Here are a small network's activations along a few directions, averaged over the inputs that share one value of a field.
Related values have similar rows: they may be neighbours, one step apart, or belong to one group.
In the rows, zero is written as 500.
Random noise pushes rows far along 4 fixed directions. That doesn't count. These rows show it; they differ only by the noise:
[467 472 646 533 541 518 521 405 418 591 288 572 467 401 423]
[424 527 368 371 638 372 604 619 592 395 496 264 515 499 606]
[353 615 475 385 577 341 525 487 550 433 573 303 513 629 515]
[515 477 573 490 530 507 538 463 478 586 363 520 497 420 446]
[483 562 414 345 524 398 562 562 604 507 592 326 570 564 517]
[560 508 487 491 558 470 531 510 552 528 487 431 481 488 471]


J, 15 values:
j2: [487 527 370 471 432 484 478 624 539 469 650 491 555 490 550]
j8: [549 439 388 331 296 534 619 610 579 603 627 530 648 405 473]
j13: [249 458 591 312 429 553 496 518 313 545 290 607 616 522 596]
j3: [425 416 686 644 663 523 523 368 374 442 189 548 397 364 460]
j1: [501 495 476 411 560 450 524 551 524 511 471 448 561 400 564]
j14: [376 501 473 419 546 430 580 538 431 492 297 426 571 498 599]
j15: [626 437 509 553 386 630 398 485 507 599 510 683 504 413 454]
j9: [214 469 612 715 644 458 507 440 315 286 246 578 314 390 531]
j11: [395 434 592 581 608 520 498 466 327 448 219 560 418 469 611]
j5: [717 434 406 498 459 650 494 588 591 580 588 608 548 365 568]
j7: [695 521 505 744 470 532 474 454 533 417 625 531 381 496 369]
j4: [671 433 642 586 477 614 409 382 441 661 444 770 463 399 419]
j6: [678 401 488 629 572 628 439 514 450 468 416 584 369 521 505]
j12: [756 430 336 496 371 594 631 654 698 585 579 468 638 315 510]
j10: [297 639 402 303 266 436 430 518 581 429 974 352 627 911 535]
J is arranged as a line.
- Which values are neighbours of j1? Give them in the order they are listed. => j3, j4
- Which values are neighbours of j10? Give them in the order they are listed. => j13
- Which values are neighbours of j15? Give them in the order they are listed. => j2, j5
- Which values are neighbours of j11? Give them in the order they are listed. => j14, j6
